A small network was shown many inputs. Here are its activations along a few directions, one row for each input.
In each table, some parts of the input vary, and every possible input appears once, in random order.
Descriptions start from the smaller parts, as in this example, which fits no table here: one of 4 places along a line, together with either a single point or one of 9 places around a ring or (one of 3 separate values, together with one of 8 places around a ring).
Shared parts are said once, and a part with two or three values counts as separate values.
In the rows, zero is written as 128.

Other details of the inputs shift rows strongly along two fixed directions, in all tables alike. That doesn't count.

Table:
x1: [ 66 120 143 179  88 111  94 149 144 167  40 111]
x2: [174 115 127 128 162 139 119  95 102 122 151 155]
x3: [ 76 105 135 161 100  96  99 143 124 192  51 130]
x4: [ 90 150 151 176  40 130  94 185 147 173  65 124]
x5: [203 143 111 146 120 128 127 128  95 130 157 167]
x6: [154 149  87 133 163 131 160 105 131 106 142 142]
x7: [132  95 147  55  79  97 124 166  77 141 199 103]
x8: [143 109 127  35 165 120 155 118 117 106 216 123]
x9: [ 70 115 141 173  92 107  96 144 138 175  46 118]
x10: [143 143 100 115 155 131 161 109 128  84 163 120]
x11: [ 83 106 152  40 121 119 143 151 140 113 187  90]
x12: [155 139  82 126 170 120 160 103 120 125 141 156]
x13: [172 192  99 203 174 168 134 103 184 129  72 197]
x14: [151 125 133 147 143 130 127  98 110  68 151 102]
x15: [ 60 131 111 139 106 106 134 161 154 189  61 131]
x16: [ 55 122 128 155  82 104 125 155 144 157  61  94]
x17: [222 161 120 146 198 175 138  81 134  92 163 181]
x18: [ 68 117 149 168  88 112 100 142 139 149  59 102]
x19: [103  78 162  59 118 117 112 136  96 127 176  91]
x20: [155  90 146  68 151 129 124 104  86 101 203 114]
x21: [106 140 140 165  57 118  99 183 130 194  70 146]
x22: [205 168 135 150 178 187 138  87 149  55 173 148]
x23: [184 172 117 236 159 176 104  91 153 126  61 188]
x24: [172 172  79 230 155 142 140  89 145 108  68 160]
x25: [154  85 127  80 155  96 136 100  68 100 190 110]
x26: [125 121 110  74 147 117 167 120 117  74 197  93]
x27: [ 67 136 140 117 109 129 121 163 176 170  84 127]
x28: [142  93 109  71 148  95 161 110  78  84 198  89]
x29: [ 86  98 116  50 127  95 156 146 110 126 173  91]
x30: [ 87 125 154 131 113 137 104 157 159 207  73 154]
x31: [165 130  90 148 157 115 155  97 106 107 132 137]
x32: [104  93 167  40 127 125 124 148 120 137 184 102]
x33: [ 53  61 126  54  94  59 141 160  88 184 135  87]
x34: [135 111 136  36 154 126 156 123 122  89 218 108]
x35: [195 194 119 229 101 172 115 127 147  90 102 155]
x36: [165 146 104 121 175 139 147 108 144 131 140 173]
x37: [171 143 138 123 164 161 128 108 141 117 153 154]
x38: [206 155 130 171 172 180 125  73 126  44 165 139]
x39: [ 96 139 147 157  50 121  96 186 135 177  79 125]
x40: [177 197 131 224 156 197 114 103 189 108  71 177]
x41: [ 54 125 130 162  81 109 126 155 150 144  63  88]
x42: [ 49  71 182  57  80 108  99 164 113 157 143  73]
Description of these inputs: one of 6 places along a line, together with either a single point or one of 6 places around a ring.
The inputs of x24 and x41 match in every part but the place on the line of 6. If x6 is changed in the same way as x24 into x41, which row does it become? -> x26
Which other rows does x19 become when the place on the line of 6 takes its other values? List them by row number. -> x2, x20, x23, x38, x42
Start at x30 and move only the place on the ring of 6, one step at a time. The first step leads to x2. Which rows follow, in order? -> x3, x33, x12, x36
Start at x22 and move only the place on the line of 6, one step at a time. The first step leads to x40. Which rows follow, in order? -> x32, x37, x17, x30
